These are the activations of a small network on made-up records, seen along a few directions, one row for each record.
Records have a field called Kir. Each example row is followed by its value.
Other fields move the rows too, some of them a lot.
In the rows, 500 means zero.
Strong random noise was added to every row along 5 fixed directions; ignore it. To show where, here is one row again and again, with new noise each time:
[479 539 485 604 430 578 351 465 536 419 562 549 457 444 600 272 491 411
 380 505 405 325 527 619 526]
[391 600 675 430 427 485 368 576 741 476 630 336 568 545 616 265 548 538
 495 445 522 190 559 361 881]
[586 498 464 526 575 520 540 399 417 601 461 546 506 505 490 479 471 528
 531 465 564 620 390 438 455]
[558 462 454 594 448 593 459 449 455 440 520 538 460 435 578 400 501 455
 401 552 433 517 548 627 385]
[478 469 517 463 507 482 492 481 539 474 499 502 529 519 511 467 494 485
 494 519 518 408 514 525 600]
[447 642 696 480 426 502 330 746 740 415 637 340 481 538 492 438 526 514
 487 404 396 277 627 426 599]
[602 396 614 500 324 630 553 628 577 373 611 256 510 439 661 514 622 605
 411 633 437 635 799 541 380]

[474 687 502 681 462 556 239 728 556 371 566 588 331 456 370 498 424 348
 404 379 228 374 536 654 201] => v1
[449 586 556 428 640 398 475 712 545 613 495 471 517 632 260 689 382 527
 652 335 576 554 401 358 453] => v6
[585 440 588 490 380 586 551 617 533 403 573 332 481 447 577 588 609 589
 446 578 418 629 710 510 345] => v3
[513 755 500 573 672 427 302 472 506 564 446 747 373 537 290 480 404 385
 536 242 372 272 222 431 463] => v5
[623 550 462 554 583 535 557 443 372 644 460 526 476 490 444 558 474 575
 560 417 546 764 362 365 323] => v7
[517 393 568 371 446 478 603 397 573 420 485 417 571 493 618 498 609 569
 476 614 528 405 612 486 723] => v2
[493 375 446 370 594 375 627 427 474 431 348 613 530 549 369 743 475 456
 546 577 520 465 500 612 540] => v4
[367 547 505 498 484 467 417 738 536 498 562 428 483 546 398 575 427 470
 536 451 501 507 535 517 408] => v9
[322 444 357 500 572 408 485 572 432 507 440 615 515 556 346 590 351 366
 538 525 557 482 428 646 468] => v8

Which value of Kir does each new row have?
[394 293 404 508 371 542 531 459 488 314 504 508 534 439 633 447 528 394
 367 741 458 405 693 792 545] => v1
[381 416 463 473 469 475 517 613 505 485 523 440 534 535 484 556 470 466
 512 578 550 518 574 569 505] => v8
[619 653 566 532 562 524 470 404 508 629 503 496 476 501 518 407 527 583
 542 357 509 531 352 272 545] => v2
[366 271 328 476 479 457 622 503 382 437 429 572 559 503 474 615 426 403
 493 693 594 595 577 759 443] => v8
[649 507 476 440 675 427 633 378 388 613 355 614 484 541 341 725 478 558
 609 424 547 669 332 384 397] => v2
[480 414 437 488 508 478 543 528 459 420 445 553 490 495 429 642 474 445
 483 574 459 535 555 643 394] => v1
[639 704 475 714 500 660 373 353 407 670 566 526 422 413 627 188 499 550
 451 343 474 633 304 312 397] => v7
[467 330 440 483 421 557 658 519 420 564 534 316 602 490 625 500 513 593
 515 657 670 797 600 478 482] => v8
[585 770 608 615 493 581 331 484 596 621 590 427 447 483 582 246 522 570
 501 297 459 460 378 239 570] => v4
